These are the activations of a small neural network, seen along a few directions. Each row is one input.
In each table, some parts of the input vary, and every possible input appears once, in random order.
A made-up example of a description, with smaller parts first: values(2) and (point or ring(11) or (ring(5) and line(6))).
Shared parts are said once, and a part with two or three values counts as separate values.

Other details of the inputs shift rows strongly along two fixed directions, in all tables alike. That doesn't count.

Table:
row 1: 7 15 -5 -9 -54 4 -53 -119 -146 -12 82
row 2: 160 40 82 -2 -86 59 0 -21 45 -91 -69
row 3: 149 71 73 41 13 51 -22 -89 26 -73 14
row 4: 37 114 -3 40 -157 -62 21 -24 -56 42 -119
row 5: 40 139 71 35 -139 -23 21 23 -87 44 -96
row 6: 6 101 76 20 -130 6 -59 22 -99 -7 -64
row 7: -371 -222 -158 260 29 49 289 315 594 29 400
row 8: 30 142 -19 -11 -81 -47 -35 -50 -115 18 54
row 9: 146 -22 99 64 -38 88 -63 -69 28 -11 -49
row 10: -146 -290 -173 -402 814 -12 -51 368 -187 104 -447
row 11: 63 179 -24 4 -90 -76 44 -49 -102 69 22
row 12: 64 -219 -234 -368 870 -43 -12 398 -88 109 -374
row 13: 0 18 69 2 -58 37 -55 -69 -159 -36 51
row 14: 159 -22 -22 18 -33 32 -70 -155 66 33 14
row 15: 131 3 20 65 -50 31 -44 -114 84 -76 -96
row 16: -35 -47 20 -35 -45 43 -88 -207 -61 29 29
row 17: -16 -25 90 22 -102 57 -76 -47 -132 -37 -37
row 18: 175 82 60 -21 -41 39 21 -43 18 -90 18
row 19: -3 -25 -29 -25 -96 2 -85 -133 -94 7 25
row 20: 53 140 -49 -12 -133 -78 12 -63 -49 87 -34
row 21: -25 -8 44 -21 -1 45 -57 -193 -115 10 83
row 22: 182 79 -15 -33 -38 5 23 -94 31 -66 47
row 23: -19 -51 16 26 -120 17 -76 -94 -101 -39 -61
row 24: -14 39 20 -59 -109 -104 -57 -110 -64 7 12
row 25: 173 39 -40 -48 -81 3 -9 -108 84 -47 -8
row 26: 56 182 49 15 -94 -43 42 0 -114 45 -8
row 27: 169 18 3 33 11 34 -39 -141 13 14 68
row 28: 19 102 -43 -26 -125 -49 -67 -64 -61 36 0
row 29: 156 68 -1 29 16 18 -20 -140 38 -49 44
row 30: -361 -236 -125 249 -48 53 341 400 580 -33 319
row 31: -51 -74 65 17 -68 59 -80 -169 -69 -17 -57
row 32: 22 145 55 1 -85 -14 -37 -1 -127 -6 24
row 33: 35 -213 -217 -352 832 -40 -15 423 -35 44 -485
row 34: -4 79 45 -44 -66 -101 -25 -96 -117 -12 67
row 35: -548 -237 -66 239 -78 -54 293 398 433 21 339
row 36: -32 -5 118 -9 -6 78 -59 -144 -126 -13 54
row 37: 144 -48 24 69 -55 48 -63 -116 59 -13 -72
row 38: -27 39 139 -13 -114 -48 -49 -24 -102 -37 -52
row 39: -529 -168 -13 215 -15 -34 315 423 376 24 449
row 40: 4 76 2 26 -148 -33 -58 -25 -69 -9 -86
Each input here is: ring(5) and (values(3) or line(5)).
The inputs of row 13 and row 19 match in every part but the ring(5) part. If row 32 is changed in the same way as row 13 into row 19, which row does it become? -> row 28
Change only the values(3) part in row 15. List by row number the other rows that result. -> row 30, row 37
Change only the line(5) part in row 11. List by row number the other rows that result. -> row 1, row 8, row 21, row 34
Change only the ring(5) part in row 12. List by row number the other rows that result. -> row 9, row 14, row 27, row 37

Table:
row 41: 295 98 177 135 -290 185 -68 -236 -40 -68 -11
row 42: -312 20 60 112 -223 -104 75 156 38 124 31
row 43: 246 111 202 79 -276 148 -113 -254 29 -187 -25
row 44: -14 203 207 63 -357 -13 -80 -220 -319 -65 50
row 45: 229 -91 -149 -330 716 0 -143 73 -196 63 -396
row 46: -445 -341 -233 191 239 14 305 377 588 94 400
row 47: -32 -38 -139 -458 608 -133 -131 205 -505 79 -358
row 48: 263 59 213 60 -218 80 -70 -293 17 -176 0
row 49: -273 53 185 154 -210 -32 85 171 10 69 90
row 50: 217 101 43 112 -227 52 -131 -402 5 1 54
row 51: -58 -46 -233 -462 510 -196 -145 140 -471 124 -381
row 52: -710 -209 -156 189 16 -93 335 568 319 122 250
row 53: -416 -325 -125 213 301 83 318 423 559 43 440
row 54: 273 53 213 65 -197 93 -82 -343 8 -134 86
row 55: 221 -183 -209 -440 660 -99 -118 62 -137 34 -462
row 56: 0 182 175 -8 -290 12 -134 -287 -323 0 216
row 57: -392 -342 -140 246 200 77 276 605 552 -19 286
row 58: 340 160 -322 -422 559 -231 6 225 -151 98 -423
row 59: -6 221 252 97 -378 -18 -82 -178 -284 -53 -25
row 60: -30 -108 -60 181 -171 20 17 78 257 -47 86
row 61: 252 116 161 142 -194 161 -80 -306 -34 -61 39
row 62: -324 -15 -63 22 -158 -58 42 11 -40 105 317
row 63: 92 204 -49 109 -51 -49 230 192 240 -7 239
row 64: 219 95 95 56 -341 80 -126 -304 56 -137 -66
row 65: 244 -133 -235 -355 541 -3 -103 157 -180 95 -544
row 66: -42 186 99 40 -418 -81 -94 -267 -291 -15 8
row 67: 221 90 40 101 -222 88 -93 -335 -11 -6 -20
row 68: -57 -126 -10 109 -126 15 103 -18 303 -78 120
The inputs of row 58 and row 63 match in every part but one. If row 52 is changed in the same way as row 58 into row 63, which row does it become? -> row 59
What is each input in this table made of? -> values(2) and (point or line(5) or ring(8))

Table:
row 69: -446 -137 -326 -346 226 -145 -28 351 -188 203 -186
row 70: -235 -150 -77 127 417 7 -95 279 2 143 -290
row 71: -124 -87 35 186 -199 -37 408 208 425 -215 132
row 72: -124 26 90 123 -125 159 263 247 491 -192 223
row 73: 161 337 255 43 -404 -209 71 -445 -289 -120 204
row 74: -517 -36 141 127 -335 113 95 168 67 -110 513
row 75: 123 55 292 122 -421 -60 -193 -286 -211 157 -202
row 76: -436 -201 -2 248 -162 272 171 183 -53 58 359
row 77: 119 -15 -167 -258 520 -71 32 475 138 -72 -13
row 78: -148 -6 -178 -184 357 -180 193 219 -62 381 -31
row 79: 199 133 30 -259 90 -250 -342 -164 -463 -93 -595
row 80: -183 -618 -49 -107 540 99 -189 -71 200 -46 -127
row 81: -339 -164 331 271 -78 120 55 260 249 -36 255
row 82: -64 91 -200 295 -366 -156 191 209 431 -107 410
row 83: -62 -44 149 199 -83 239 268 240 495 -117 208
row 84: -253 72 -319 -319 396 -252 114 272 -17 283 -89
row 85: 503 243 84 150 -530 -64 -89 -301 -23 122 71
row 86: 579 -263 -80 -384 466 180 -304 -525 -23 -174 -542
row 87: 27 172 184 24 -474 -113 -268 -282 -153 44 -210
row 88: -525 -175 32 107 -261 -102 238 196 -42 -111 343
row 89: -164 89 -241 13 518 -55 87 174 -44 250 -28
row 90: 56 -18 -406 -251 329 -217 26 431 186 157 -170
row 91: -168 -277 38 44 414 140 12 320 -88 81 -221
row 92: 192 -502 -327 -191 675 62 -103 36 342 -42 16
row 93: 551 214 135 257 -373 201 -85 -306 -94 -76 142
row 94: 145 -7 -326 81 453 -23 -3 336 154 128 -110
row 95: -242 45 61 357 -136 183 318 37 151 121 540
row 96: -399 -98 267 195 -121 41 50 262 248 -114 266
row 97: -487 -176 -50 140 -318 7 166 184 23 251 285
row 98: 405 174 119 53 -423 54 18 -301 37 80 -249
row 99: -118 25 18 -202 534 -15 119 259 -49 115 96
row 100: 126 448 58 55 -464 -206 -37 -444 -221 -53 161
row 101: 453 150 167 157 -266 320 25 -307 -35 -119 -174
row 102: 450 216 -162 -447 126 -92 -174 -133 -177 26 -726
row 103: 171 46 147 -441 289 58 -345 -103 -686 -18 -371
row 104: 326 325 45 104 -573 -34 -12 -358 68 -238 -141
row 105: 124 116 -125 -233 272 26 -370 -193 -677 110 -494
row 106: 181 -88 -110 -182 564 7 34 466 140 4 -28
row 107: -411 -105 -304 -230 187 -183 12 311 -227 3 -111
row 108: -324 177 150 150 -161 8 243 89 236 -31 608
row 109: -105 44 -56 491 -242 218 239 85 536 0 164
row 110: 82 88 420 166 -515 -145 -113 -345 -244 -226 -59
row 111: 194 -323 -53 -415 306 136 -469 -590 -465 -88 -279
row 112: 467 242 167 117 -474 -175 -18 -288 -83 -244 127
row 113: 242 -39 141 47 -175 134 -208 -855 -4 -76 323
The inputs of row 87 and row 90 match in every part but one. If row 75 is changed in the same way as row 87 into row 90, which row does it become? -> row 85
The inputs of row 104 and row 107 match in every part but one. If row 101 is changed in the same way as row 104 into row 107, which row does it become? -> row 76
What is each input in this table made of? -> ring(5) and (point or ring(8))
Change only the ring(8) part in row 84. List by row number the other rows that result. -> row 73, row 78, row 89, row 95, row 99, row 100, row 108
A walk changes only the ring(5) part. It starts at row 88 and steps to row 110. List the rest of the walk in order. -> row 71, row 112, row 73
